These are the activations of a small neural network, seen along a few directions. Each row is one input.
In each table, some parts of the input vary, and every possible input appears once, in random order.
A made-up example of a description, with smaller parts first: one of 2 separate values, together with either a single point or one of 9 places along a line or (one of 6 places along a line, together with one of 8 places around a ring).
Shared parts are said once, and a part with two or three values counts as separate values.
(in the rows, 128 means zero)

Other details of the inputs vary at random and push rows far along two fixed directions, the same in every table; ignore that.

Table:
x1: [128 121 141 136 150  95 151 104 145 166 104 134 149]
x2: [ 81 124 161 119 132 132 142 154 133 160 155 111 139]
x3: [132 116 120 132 114 131 116 152 110  93 142 136 122]
x4: [114 117 157 142 156 107 174 103 153 162  95 129 142]
x5: [ 84 125 172 119 127 135 148 145 119 145 158 106 140]
x6: [168 135  62 138  90 125  77 168 103  40 140 172 106]
x7: [110 135 166 141 154 101 164  89 131 163  97 125 148]
x8: [228 149  28 153 116 130  82  65 126  65  96 194  98]
x9: [114 122 116 122  92 150  75 191  88  69 183 119 113]
x10: [102 127 125 119  90 149  86 183  87  84 182 116 119]
x11: [ 87 106 170 125 124 143 149 155 131 158 158 104 141]
x12: [125 144 153 103 135 151 144 133 132 161 123  88 119]
x13: [113 120 129 122  91 154 102 191 104  98 190 122 128]
x14: [194 152  84 150 141 119 121  45 149 121  92 165 112]
x15: [195 158  88 125 136 109 136  81 138 118  49 145 118]
x16: [135 137 115 134 116 119 126 138 117 105 131 151 130]
x17: [126 139 143 102 140 154 142 131 139 150 113  85 128]
x18: [107 108 122 119  91 158  91 201 107 106 188 124 122]
x19: [103 129 147 134 153  97 168 101 153 170  96 129 144]
x20: [137 131 115 133 141  94 133 113 132 138 105 150 136]
x21: [122 140 155 118 152 137 149  56 167 171 109 119 125]
x22: [141 130  91 137 118 113 104 150 127  93 123 155 119]
x23: [112 117 101 112  98 143  70 204 105  83 185 125 111]
x24: [125 130 145 111 138 159 150 134 130 167 126  81 124]
x25: [ 88 104 174 123 125 143 148 151 123 152 159  99 140]
x26: [154 148 112 123 128 147 107  84 140 122 131 144 106]
x27: [140 117 112 136 144  99 128 120 137 131  99 149 131]
x28: [198 153  74 139 148 119 114  39 157 102  71 175 118]
x29: [133 129 131 142 118 121 116 134 109 114 134 132 136]
x30: [107 105 123 114  97 151  86 197 105 113 186 120 124]
x31: [ 84 124 158 121 124 131 148 147 130 143 151 109 135]
x32: [127 125 154 142 142 106 163 102 136 150 110 128 149]
x33: [124 118 151 146 155 102 156  94 135 148  89 128 141]
x34: [233 152  22 147 121 130  74  67 128  48  88 202  99]
x35: [ 88 115 166 123 130 133 143 154 136 164 158 106 145]
x36: [ 90 116 163 123 131 130 144 145 128 133 150 102 133]
x37: [110 117 151 140 160 104 166 108 157 170  93 131 141]
x38: [125 133 143 105 143 159 146 135 133 156 118  84 127]
x39: [108 128 159 134 149  99 175  90 140 156  98 123 145]
x40: [145 143 148 123 155 129 170  95 147 181  90  95 129]
x41: [142 118 119 142 115 124 112 134 106 106 125 142 130]
x42: [100 121 109 108  95 142  82 195 103  99 185 121 118]
Description of these inputs: one of 6 places around a ring, together with either one of 2 separate values or one of 5 places along a line.
The inputs of x40 and x17 match in every part but the place on the ring of 6. If x14 is changed in the same way as x40 into x17, which row does it become?
> x28
The inputs of x34 and x26 match in every part but the place on the ring of 6. If x37 is changed in the same way as x34 into x26, which row does it become?
> x2
Change only the choice among 2 separate values in x15. List by row number the other rows that result.
> x21

Table:
x43: [164 112  88 139 127  98  91 151 115  84 107 152 122]
x44: [115 103 146 129 144 101 138 133 149 164 106 125 147]
x45: [ 99 124 143 115  95 137 102 170  95 113 162 123 144]
x46: [105 126 137 138 136 100 160 133 142 161 120 133 152]
x47: [161 129  86 139 118 133  99 104 127  78 129 155 110]
x48: [183 129  89 152 108 101 114 124 105  61  93 184 124]
x49: [102 116 129 109 120 172 102 151 132 104 176 122 118]
x50: [ 97 126 136 134 144 100 163 134 131 155 126 129 143]
x51: [113 115 157 144 136 112 169 133 135 141 122 131 139]
x52: [110 120 166 134 123 114 155 128 132 141 119 128 150]
x53: [106 118 138 130  95 138 125 185 116 111 173 128 133]
x54: [122 128 126 105 112 172 113 165 116 110 156  86 107]
x55: [134 129 151 114 138 143 161 109 146 175 113 102 136]
x56: [126 122 147 110 149 145 165 110 145 162 108  97 127]
x57: [127 145 130 110 110 163 101 164 100 133 167  99 111]
x58: [102 145 154 109 152 142 149 116 149 156 106  85 122]
x59: [102 113 154 124 106 144 106 170  89  97 155 114 131]
x60: [103 129 133 125  97 128 122 183 112 112 178 126 141]
x61: [118 119 134 134 118 170  97 144 113 114 186 108 121]
x62: [111 109 127 113 111 169 103 150 123 107 184 121 113]
x63: [126 144 124 124 142 120 125  93 159 135 117 152 131]
x64: [119 139 161 128 149 143 153 106 133 178 116  81 132]
x65: [ 92 117 116 119 116 129 107 187 107 124 168 124 129]
x66: [105 116 151 117 132 145 136 113 151 152 152 123 129]
x67: [106 106 126 132 105 142 121 193 112 110 166 130 119]
x68: [143 143 125 143 137  75 155  87 119 117  83 157 147]
x69: [156 138  95 131 104 133  88 122 125 102 152 160 114]
x70: [114 150 154 101 148 136 150 121 154 168 109 103 130]
x71: [119 128 124  96 120 179 112 171 122 109 153  98 112]
x72: [165 128  81 157 118 101 119 146 114  77 106 170 117]
x73: [103 113 148 119  94 146 105 173 100 111 158 126 138]
x74: [140 139  93 125 111 129  91 118 122  94 149 157 103]
x75: [ 94 131 150 130 131 105 161 140 122 141 146 122 144]
x76: [178 149  78 131 106 135  99 121 111  90 110 133 105]
x77: [189 135 100 138 149 115 159  66 144 140  57 142 130]
x78: [102 130 164 128 123 107 151 130 127 144 130 122 157]
x79: [194 142  83 126 109 149 100 137 108 100 122 146 120]
x80: [154 125 103 159 135  84 158 104 146 134  74 173 140]
x81: [122 137 148 104 149 145 156 117 155 161 103 106 132]
x82: [165 122 103 166 162  69 157  86 146 135  44 168 136]
x83: [166 141  97 148 110  93 112 124  96  59 105 165 126]
x84: [ 84 138 153 114 146 134 132 107 153 152 144 121 126]
x85: [110 143 155 105 143 131 154 114 141 172 116  95 119]
x86: [190 142  74 134 112 139 106 118 114  85 102 134 111]
x87: [179 125 114 158 149  76 153  61 127 117  32 184 143]
x88: [178 151  88 116 100 137  98 141 114 104 128 140 111]
x89: [ 95 129 157 125 137 133 136  99 142 167 152 115 124]
x90: [177 136  88 160 115  94 124 134 111  63 104 173 122]
x91: [ 99 123 131 118 111 157  97 142 123 108 182 113 108]
x92: [173 130  91 141 113 143  91 119 119  97 146 165 121]
x93: [104 119 135 135 141 100 147 133 144 169 111 131 152]
x94: [120 113 156 137 151 148 145  97 140 164 142 116 138]
x95: [106 116 157 135 141 144 142  96 146 154 145 103 132]
x96: [137 124 153 124 154 150 163 106 136 176 111  95 141]
x97: [110 102 144 142 147 109 155 132 143 163 103 131 136]
x98: [115  95 146 129 148 107 135 141 139 153 111 122 136]
x99: [104 123 131 126 107 159  95 139 118 114 186 111 111]
x100: [186 155  90 123 108 141  95 142 106 108 130 142 116]
x101: [147 137  96 131 105 104 100 129  84  78 115 164 132]
x102: [171 149  80 123 111 133 102 126 115  85 108 133 100]
x103: [119 140 131  91 101 165 104 180 116 126 174  99 109]
x104: [129 132 158 130 153 149 159 106 136 173 112  80 138]
x105: [144 141 125 146 146 114 127  75 133 147 118 150 123]
x106: [109 122 177 142 142 106 166 117 127 136 109 116 146]
x107: [101 113 142 118 154  95 137 136 134 160 121 115 146]
x108: [146 123  82 144 121 103 103 154 110  90 117 158 119]
x109: [117 130 137 122 109 162  89 156 116 129 196 124 120]
x110: [ 94 125 153 123 149 148 136 106 154 137 138 109 130]
x111: [170 151 105 133 163 114 154  71 155 125  44 132 123]
x112: [ 91 132 130 114 118 161  93 146 130 102 176 115 112]
x113: [164 138  90 152 118 134  88 104 112  91 139 155 111]
x114: [110 109 138 142 138 106 151 131 148 166 104 135 144]
x115: [115 117 152 127 135 141 142 100 152 163 143 123 135]
x116: [159 135 122 154 147  71 149  64 116 114  48 164 144]
x117: [148 137  96 123 107 132  90 125 129  98 151 160 112]
x118: [105 112 142 119 139 104 125 150 139 159 129 115 151]
x119: [ 96 123 150 113 138 151 132 118 157 146 148 123 133]
x120: [173 139 111 121 142 118 154  87 148 141  74 139 126]
x121: [100 127 140 131 107 129 125 182 102  97 176 116 125]
x122: [114 110 152 129 141 146 146  97 146 158 142 116 133]
x123: [ 95 119 126 129 112 133 119 191 106 106 173 118 121]
x124: [104 108 149 126 158  95 138 134 136 154 115 108 141]
x125: [102 152 153 101 150 136 148 120 148 165 111  96 122]
x126: [113 142 157 112 138 134 153 110 137 180 120  92 124]
The inputs of x100 and x104 match in every part but one. If x69 is changed in the same way as x100 into x104, which row does it become?
> x95
The inputs of x80 and x67 match in every part but one. If x120 is changed in the same way as x80 into x67, which row does it become?
> x56
What do these inputs look like to the network?
> one of 6 places around a ring, together with either one of 6 places along a line or (one of 2 separate values, together with one of 4 places along a line)
A walk changes only the place on the ring of 6. It starts at x63 and steps to x84. List the rest of the walk in order.
> x112, x110, x49, x119
Change only the choice among 2 separate values in x105. List by row number the other rows that result.
> x57

Table:
x127: [149 114 143 146 204  82 197  29 193 220  29 142 161]
x128: [ 90 116 165 137 130 107 148 110 153 159 146 141 142]
x129: [ 66  95 180 125 131 141 141 167 142 162 181 108 133]
x130: [144 133  65  96  85 169  46 209 104  86 185 143 109]
x131: [177 139  85 156 134  98 105  67 144 116 113 181 127]
x132: [227 145  38 160  89 108  67 130  71  12  88 203 110]
x133: [156 139 159 157 183 107 211  22 168 182  45 128 151]
x134: [ 72 101 179 116 135 171 119 162 141 175 197  83 134]
x135: [ 45 117 179 115 104 142 117 175 113 111 203 114 143]
x136: [224 156  33 152  81 137  75 103  81  20 127 198 102]
x137: [ 63 133 175 107 132 174 124 122 135 158 199  76 109]
x138: [104 128 177 141 138 108 165  75 115 162  97 121 152]
x139: [ 64 141 178  69 138 180 129 156 148 180 165  60 115]
x140: [ 89 112 136 123 102 146  94 204  97  75 186 128 128]
x141: [131 148 169 111 143 139 177 113 142 176 107  91 138]
x142: [145 130 170 134 172 114 211  55 167 191  60 101 152]
x143: [146 132 115 112 144 136 128  92 151 135  95 116 111]
x144: [183 126  79 136  85 129  78 179  70  48 129 142 108]
x145: [128 144 145 156 196  33 221  47 174 199   9 134 163]
x146: [ 92 126 132 100 102 199  73 183 113 101 216  82  96]
x147: [ 95 133 171 105 108 146 132 198 101 147 166  70 133]
x148: [ 56  85 158 107 111 165 119 224 121 148 205  85 123]
x149: [220 148  24 163 131  57 125  93 138  93  34 225 123]
x150: [207 130  17 150  97  84  72 157  89  13  93 199 109]
What do these inputs look like to the network?
> one of 4 places along a line, together with one of 6 places around a ring
The inputs of x131 and x134 match in every part but the place on the line of 4. If x128 is changed in the same way as x131 into x134, which row does it become?
> x129
Change only the place on the ring of 6 in x148. List by row number the other rows that result.
> x127, x142, x143, x144, x150
